Each row below holds a small network's activations on one input, seen along a few directions.
In each table, some parts of the input vary, and every possible input appears once, in random order.
A made-up example of a description, with smaller parts first: one of 6 places along a line, together with either a single point or one of 9 places around a ring or (one of 2 separate values, together with one of 8 places around a ring).
Shared parts are said once, and a part with two or three values counts as separate values.
In the rows, zero is written as 128.

Other details of the inputs shift rows strongly along two fixed directions, in all tables alike. That doesn't count.

A family of inputs:
row 1: [125 120 113 125 134 133 128 138 150 199 136 104  96]
row 2: [134 125 101 126 134 143 132 116 150 176 144 131 117]
row 3: [125 138 101 115 159 172 142  83 149 153 179 162 125]
row 4: [130 139 131 129 139 146 118 102 146 124 149 144 126]
row 5: [124 111 138 133  94 105 133 137 107 108 103 111 120]
row 6: [118 128 102 111 164 153 125  77 129 139 179 136 147]
row 7: [121 151 144 137 111 130 131 135 122  73 100 142 126]
row 8: [123  94 131 137  97  92 118 160 124 181  99  64  95]
row 9: [105 126 132 143 145 150 137  96 132 108 145 147 141]
row 10: [134 101 134 138  99 102 134 171 115 141 105  90 129]
row 11: [127 115 141 145  97 113 142 149 115  98 114 116 132]
row 12: [125 150 108 122 162 157 131  95 144 138 158 146 135]
row 13: [126 146 145 118 115 131 143 143 108  75 102 153 133]
row 14: [125  87  93 128 156 139 130 115 151 241 162 105 127]
row 15: [137 141 153 130 103 123 129 128 120  66 109 156 133]
row 16: [145 108 132 124 104  80 103 188 122 190  95  82 102]
row 17: [131 150 140 125 114 133 137 135 110  61  99 157 144]
row 18: [138 130  95 121 160 165 129  82 160 160 177 155 130]
row 19: [123 144 139 116 120 117 136 155 116 104 103 131 126]
row 20: [147 107 110 129 123 119 113 135 143 202 143 114 102]
row 21: [116 129 148 149 109 124 137 137 116  74 119 122 136]
row 22: [132 152 137 127 144 138 117 106 119  89 144 156 135]
row 23: [112 121 119 137 148 157 145  84 134 118 159 162 147]
row 24: [126 148 112 115 149 145 129 114 135 125 142 146 142]
row 25: [138 143 120 119 146 154 129 103 133  94 142 166 147]
row 26: [132 146 144 122 120 115 125 148 118  70  98 141 140]
row 27: [132 135 125 133 138 140 110 108 137 137 152 140 117]
row 28: [145 128 111 118 149 149 114 104 132 153 164 150 132]
row 29: [123 105 116 126 131 110 121 129 126 190 132  79 112]
row 30: [119 154 149 124 123 124 140 142 112  76 103 141 126]
row 31: [120 130 149 143 114 113 137 147 109  82 113 112 140]
row 32: [136 118 134 137 107 104 117 164 141 152  94  97 101]
row 33: [110 123 150 143 125 113 138 139 112 102 102 123 137]
row 34: [139 125 125 115 133 118 113 139 140 164 132 117 126]
row 35: [131 149 129 126 148 140 127 111 135  97 134 147 136]
row 36: [123 126 145 124 106 119 133 127  93  63 105 133 143]
row 37: [141 134 110 113 158 163 121  87 146 146 173 159 144]
row 38: [132  94 125 135 105  85 125 188 127 193 107  60 117]
row 39: [138 127 146 130 113  98 116 159 129 145 100 101 114]
row 40: [112 119 143 133 123 108 134 148 113 111 103 123 143]
Each input here is: one of 5 places around a ring, together with either one of 3 separate values or one of 5 places along a line.
Changing only the place on the ring of 5 turns row 26 into row 25. The same change can be made to row 19. Which row results? -> row 13

A family of inputs:
row 41: [135 155 139 129 128 130 114 124 128  69 118 150 145]
row 42: [116 119 106 126 144 154 131  93 154 176 149 137 111]
row 43: [126 119 144 137 108 102 125 149 101 112  98 105 130]
row 44: [117 142 141 133 136 145 135 109 101  53 132 154 155]
row 45: [127 123 122 121 147 141 126  88 126 101 165 157 159]
row 46: [140 125 124 135 104 127 132 125 126 121 129 123 121]
row 47: [131 151 141 114 131 140 135 124 119  72 115 166 138]
row 48: [133 154 138 131 130 136 117 133 130  67 118 151 144]
row 49: [137 161 151 121 130 140 123 106 116  61 129 166 148]
row 50: [143  99  87 129 131 143 132 127 160 231 164  96 103]
row 51: [118 114 149 132  97  90 132 182 118 134  88  76 111]
row 52: [137 138 123 110 145 148 127 119 133 126 145 150 130]
row 53: [122 117 108 120 150 132 122 108 147 190 167  94 122]
row 54: [127 100 138 138  93  82 137 184 112 154  68  86 115]
row 55: [118 121 145 137 106 105 133 167 110 121  96  95 123]
row 56: [126 118 146 134  99 112 116 133 118 106  98 122 110]
row 57: [120 128 117 126 151 157 136  98 122 109 159 153 155]
row 58: [122 109  92 127 164 146 136 103 147 213 160 112 123]
row 59: [135  90 146 133  79  66 120 191 112 161  80  76 122]
row 60: [145 114 135 138  87 101 129 154 119 117  99 105 108]
row 61: [124 168 142 117 126 138 130 128 103  40 120 175 143]
row 62: [119 115 108 126 142 160 123  98 150 176 161 132 114]
row 63: [127 104 107 122 145 138 125 114 142 178 169 124 144]
row 64: [144 135 120 108 150 140 117 103 133 130 151 148 127]
row 65: [137 147 114 112 145 133 114 110 124 124 149 149 126]
row 66: [119 135 132 132 134 129 127 114 116 110 137 123 141]
row 67: [127 128 117 126 154 147 126  84 119 103 160 153 154]
row 68: [114 124 146 131 107 101 138 163 121 120  93  93 118]
row 69: [133 101 142 139 101  82 119 171 103 140  81  81 113]
row 70: [111 152 143 133 137 147 136 107 107  49 138 153 156]
row 71: [121 126 147 128 114 100 126 142 115  97 109 101 123]
row 72: [114 135 125 123 147 144 131 107 133 119 159 123 136]
row 73: [121 123 137 135 124 126 135 140 108 105 114 122 135]
row 74: [131 149 110 113 148 146 118 114 129 133 157 151 131]
row 75: [110 135 132 126 133 125 145 123 131 116 124 118 127]
row 76: [124 123 128 130 132 135 130 120 113 106 136 137 149]
row 77: [128 120 154 154 100 102 125 166 123 125 101 113 109]
row 78: [129 162 149 121 134 143 140 109 123  63 117 173 144]
row 79: [126 102 138 137  98  92 134 178 111 146  79  93 123]
row 80: [137 131 137 134 106 101 120 180 135 131  76 106 118]
row 81: [146 124 138 133 106  90 106 172 132 132  86  99 113]
row 82: [124 111 133 126 119 121 134 140 122 121 129 129 147]
row 83: [133 160 151 121 132 149 132 116 119  58 128 170 148]
row 84: [117 118 106 127 143 158 128  95 152 176 152 136 114]
row 85: [141 120 105 117 151 141 123 123 160 223 151 114 114]
row 86: [150 121 152 127  99  86 113 171 120 140  85 100 109]
row 87: [124 105  99 126 144 153 114 101 157 214 167 114 107]
row 88: [127 148 131 134 116 148 154 105 124  56 124 166 137]
row 89: [130 127 127 144 144 136 121 100 142 135 158 142 121]
row 90: [107 153 141 133 138 148 145 106 111  52 128 158 154]
row 91: [142 135 121 110 141 137 117 114 132 142 145 140 127]
row 92: [126 136 142 147 126 130 125 113 130 107 139 144 127]
row 93: [140 125  91 111 148 128 108 122 146 223 163 112 110]
row 94: [143 109 137 141  75  97 132 181 120 137  89  90 103]
row 95: [128 144 108 112 143 134 131 122 135 153 137 144 120]
row 96: [125 103 106 122 143 135 134 119 146 184 156 123 140]
row 97: [120 139 130 143 148 158 135  99 141 111 163 162 132]
row 98: [132 136 133 121 104  98 125 177 115 132  85 117 111]
row 99: [133 139 113 126 144 135 125 126 154 148 127 133 127]
row 100: [119 134 138 147 131 131 141 121 139 118 125 147 119]
row 101: [120 131 136 131 118 140 119 102 125 104 130 143 124]
row 102: [133 146 117 125 150 152 119 117 148 117 144 148 140]
row 103: [123 126 119 129 148 133 123 104 127 136 152 119 134]
row 104: [128 117 140 134 107 104 125 146 103 110 102 114 138]
row 105: [136 129 106 108 156 146 131 110 149 180 150 139 119]
row 106: [133 128 107 131 129 154 145 107 144 137 150 140 125]
row 107: [128  91  96 122 143 123 133 128 157 233 154 101 125]
row 108: [145 124 154 128  94  92 117 185 120 144  81  97 111]
row 109: [123 123 112 142 153 150 134 105 157 178 163 138 117]
row 110: [143 121 144 118 102  98 118 179 118 139  89 106 109]
row 111: [119 123 113 130 151 148 138 108 128 142 144 131 138]
row 112: [106 156 150 135 130 137 150 112 105  33 111 159 151]
Describe the family of inputs behind these rows. -> one of 6 places along a line, together with either one of 3 separate values or one of 4 places along a line or one of 5 places along a line
Changing only the place on the line of 6 turns row 79 into row 67. The same change can be made to row 80. Which row results? -> row 81
Changing only the place on the line of 6 turns row 102 into row 41. The same change can be made to row 55. Which row results? -> row 66
Which other rows agree with row 88 in the place on the line of 6? List them by row number. -> row 42, row 54, row 58, row 75, row 78, row 95, row 99, row 100, row 105, row 107, row 112
Which other rows does row 51 become when the place on the line of 5 takes its other values? List them by row number. -> row 55, row 57, row 73, row 82

A family of inputs:
row 113: [111 125 154 145  99 104 138 162 115  86  85  95 120]
row 114: [144 123  96 124 143 140 109 119 147 197 161 113 105]
row 115: [128 146 118 124 167 160 125  92 152 130 153 167 138]
row 116: [108 134 141 139 120 130 151 126 107  77 112 143 143]
row 117: [138 131 147 124  88 102 130 172 114  92  81 128 130]
row 118: [144 132 137 126 101 111 122 144 125 103 110 136 129]
row 119: [128 107 137 147 109 112 131 138 125 137 119 116 121]
row 120: [127 141 147 133 116 104 129 162 123 110  73 124 121]
row 121: [131 110 137 153 112 116 129 146 141 131 118 104 126]
row 122: [135 129 135 124 144 117 111 116 110  91 148 137 167]
row 123: [133 129 143 122  94 102 141 168 106  94  73 118 130]
row 124: [124 130 111 119 149 163 124  74 130 123 168 155 132]
row 125: [135  95 138 143  95  97 124 157 121 163 101 100 109]
row 126: [125 152 116 120 157 159 114  88 147 124 164 160 126]
row 127: [127 164 152 119 128 136 132 125 115  66 121 151 130]
row 128: [135 141 137 120 113 133 126 114 114  72 119 145 134]
row 129: [137 144 150 127 117 125 129 154 125 106 110 140 129]
row 130: [136 135 135 124 107 105 125 165 113 116  97 110 106]
row 131: [114 104 110 130 138 128 134 119 136 201 148  94 107]
row 132: [136 135 127 116 130 147 137 113 126  94 133 159 147]
row 133: [114 125 146 148 105 113 133 134 117  95 112 113 123]
row 134: [128 110  98 109 170 121 118 127 129 205 161  96 152]
row 135: [120 116 135 150 111 119 125 140 133 130 115  94 119]
row 136: [140 107 131 131 108 112 124 141 124 139 113 121 117]
row 137: [135 109 105 115 161 123  97 113 130 197 173  90 140]
row 138: [145 143 161 135 100 108 123 160 119  90  98 134 122]
row 139: [126  84 113 140 120 113 131 154 143 228 128  84 108]
row 140: [125 147 118 119 163 149 123  95 147 141 145 143 122]
row 141: [116 129 115 129 146 163 126  70 126 126 171 153 134]
row 142: [117 117 158 149  93 100 145 167 113  85  85 117 131]
row 143: [128 153 128 128 152 150 115  90 141 109 140 156 128]
row 144: [119 131 110 111 157 162 135  79 128 125 166 152 131]
row 145: [132 105 129 125 111 117 132 151 123 147 106 119 121]
row 146: [131  98 139 152  99  92 131 163 135 159 107  88 112]
row 147: [132 150 112 114 142 159 120  82 134 103 164 161 139]
row 148: [136 117 125 115  99  93 122 170 125 169  95  86 101]
row 149: [144 111  98 124 129 111 124 168 143 227 123  86 101]
row 150: [142 128 116 123 137 133 111 129 149 201 149 106 103]
row 151: [105 135 116 130 159 158 145  79 137 120 175 140 136]
row 152: [106 139 117 135 157 159 153  87 134 104 163 153 152]
row 153: [125 147 126 121 151 152 125 113 145 115 147 167 136]
row 154: [146 126 110 119 141 149 126  94 143 136 161 151 137]
row 155: [120 117 144 149 111 123 139 154 131 104 105 114 137]
row 156: [123 106 106 128 146 153 133 100 140 182 163 136 131]
row 157: [120 134 135 122 120 131 145 128 106  77 106 149 141]
row 158: [135  96 105 116 154 113 109 144 133 214 153  90 146]
row 159: [110 137 145 146 117 129 148 141 119  67 102 128 146]
row 160: [111 135 115 126 152 163 146  83 121 110 157 163 149]
row 161: [118 157 142 119 133 133 126 124 124  77 119 153 125]
row 162: [117 105 104 122 142 138 129 107 135 204 157 106 109]
row 163: [112 130 116 136 149 162 131  72 131 123 174 148 135]
row 164: [134  93 113 110 141  88 106 162 122 228 134  52 120]
row 165: [132 148 127 121 141 139 134 131 134 136 134 138 131]
row 166: [138 115 118 120 100  93 129 179 129 179  89  89 112]
row 167: [131 151 124 125 154 155 119  93 148 106 162 175 136]
row 168: [138 138 155 140 110 103 118 150 127  95  84 135 119]
row 169: [142 135 147 132  97 108 128 177 111  87  86 132 124]
row 170: [127 146 152 115 103 118 138 135  99  42  92 142 133]
row 171: [146 144 118 129 142 150 121 106 135 107 159 163 134]
row 172: [119 158 140 123 133 133 134 133 124  76 111 160 137]
Describe the family of inputs behind these rows. -> one of 5 places around a ring, together with either a single point or one of 11 places along a line
Changing only the place on the ring of 5 turns row 162 into row 156. The same change can be made to row 127. Which row results? -> row 129
Changing only the place on the ring of 5 turns row 148 into row 166. The same change can be made to row 151. Which row results? -> row 152
Which other rows does row 146 become when the place on the line of 11 takes its other values? List them by row number. -> row 118, row 119, row 121, row 125, row 136, row 138, row 154, row 167, row 168, row 171
Start at row 172 and move only the place on the ring of 5, one step at a time. The first step leads to row 161. Which rows follow, in order? -> row 126, row 167, row 153
Which other rows agree with row 133 in the place on the ring of 5? List them by row number. -> row 114, row 124, row 126, row 128, row 135, row 137, row 141, row 143, row 147, row 150, row 163
